Look-ups in named tables: a row name and a column name give one cell, copied from the table.

bef.csv
,vab,sak
dig,165,211
vit,137,155
vuvo,196,208
vun,179,200
mava,184,209
rorinim,151,211
febo,63,212
vutub,187,186
pom,142,200
faf,158,196
nubib,109,192
vone,188,167

rorinim, vab -> 151
vuvo, vab -> 196
mava, sak -> 209
vutub, vab -> 187
dig, sak -> 211
pom, vab -> 142
vone, vab -> 188
febo, vab -> 63
febo, sak -> 212
faf, sak -> 196

mur.tsv
	vuver	dibot	ruripi	rom	gub	zub	puvek	godig	mel
dul	3	7	-22	-11	-9	-9	-9	-12	-57
seziz	27	-40	-3	20	-16	-10	9	41	18
giv	3	-6	-3	23	-49	-1	19	68	43
guv	6	1	5	-19	23	-17	5	-13	9
zop	16	-14	-19	22	-45	-29	2	45	11
sorog	9	1	19	9	15	-3	-15	-34	-23
ger	-33	6	17	0	-33	10	1	-4	-18
lakuz	-37	19	30	9	5	-35	5	-39	-10
tilip	-11	4	49	8	28	33	-19	-73	-45
fabufa	-10	1	33	25	-12	-14	-7	-10	-6
git	0	-36	8	37	-28	38	-17	-11	-30

What is the godig of guv in mur?
-13
What is the ruripi of seziz in mur?
-3
What is the godig of seziz in mur?
41
What is the puvek of giv in mur?
19
What is the mel of seziz in mur?
18
What is the puvek of git in mur?
-17
What is the gub of sorog in mur?
15
What is the dibot of fabufa in mur?
1
What is the puvek of lakuz in mur?
5
What is the zub of zop in mur?
-29
What is the zub of lakuz in mur?
-35
What is the gub of git in mur?
-28
What is the vuver of git in mur?
0
What is the zub of guv in mur?
-17
What is the dibot of giv in mur?
-6
What is the zub of giv in mur?
-1
What is the zub of sorog in mur?
-3
What is the dibot of guv in mur?
1
What is the vuver of seziz in mur?
27
What is the rom of sorog in mur?
9

daroz
columns: nep, mevisu, vuz, nati, tabekan, lazime, gilove
sozaful: [5742, 6645, 6943, 3310, 5590, 3118, 3896]
kavidim: [6578, 2736, 6828, 6982, 5347, 6438, 5754]
bek: [7822, 3452, 8006, 5065, 5242, 3563, 6234]
benogi: [2279, 6105, 4628, 2983, 2763, 7472, 2723]
til: [4298, 6887, 4570, 2543, 6929, 5155, 6665]
kip: [7817, 8006, 4665, 5010, 4639, 3107, 3986]
moven: [5451, 6820, 7507, 7253, 4148, 4118, 6310]
bebivif: [3951, 2621, 3629, 3583, 4583, 5613, 2674]
bududa: [4584, 4026, 6386, 6675, 7070, 6822, 2844]
bop: [4186, 4591, 3226, 7736, 7332, 3584, 2665]
sinedad: [6700, 6135, 5480, 4336, 7124, 5158, 5987]
suru: [2567, 4347, 4195, 2708, 7532, 6989, 7524]
birumi: [5019, 2807, 5721, 6015, 7405, 4843, 3367]

sinedad, tabekan -> 7124
kip, nep -> 7817
kip, mevisu -> 8006
bop, lazime -> 3584
benogi, nati -> 2983
birumi, gilove -> 3367
Row with the largest gilove: suru

tenaviv =
columns: lev, diga, lavalip, mezuvaf, lopunag, vanevin, zokelom, maken, dok, dubabik
bif: [3916, 4558, 3946, 1594, 3132, 1919, 3204, 2951, 9643, 6525]
rodav: [2924, 3155, 3750, 4845, 5775, 2985, 3647, 4860, -918, 3479]
misi: [4583, 3723, 4262, 5236, 3716, 6118, 4819, 4650, 1440, 2046]
fasul: [2596, 3368, 3523, 3973, 5450, 1900, 3197, 4213, 1188, 4656]
dak: [2241, 3034, 3520, 3769, 5558, 883, 3031, 4339, 796, 5368]
nol: [5739, 4577, 4687, 4750, 2263, 8204, 5516, 4037, 4824, 1606]
lafig: [796, 1830, 3014, 5493, 8642, -85, 2570, 5617, -7284, 4221]

rodav, mezuvaf: 4845
misi, vanevin: 6118
nol, maken: 4037
rodav, maken: 4860
rodav, vanevin: 2985
fasul, diga: 3368
lafig, lavalip: 3014
lafig, lopunag: 8642
fasul, dubabik: 4656
nol, mezuvaf: 4750
bif, vanevin: 1919
bif, mezuvaf: 1594
misi, lev: 4583
bif, zokelom: 3204
misi, dubabik: 2046
lafig, vanevin: -85
dak, zokelom: 3031
misi, dok: 1440
dak, maken: 4339
misi, zokelom: 4819

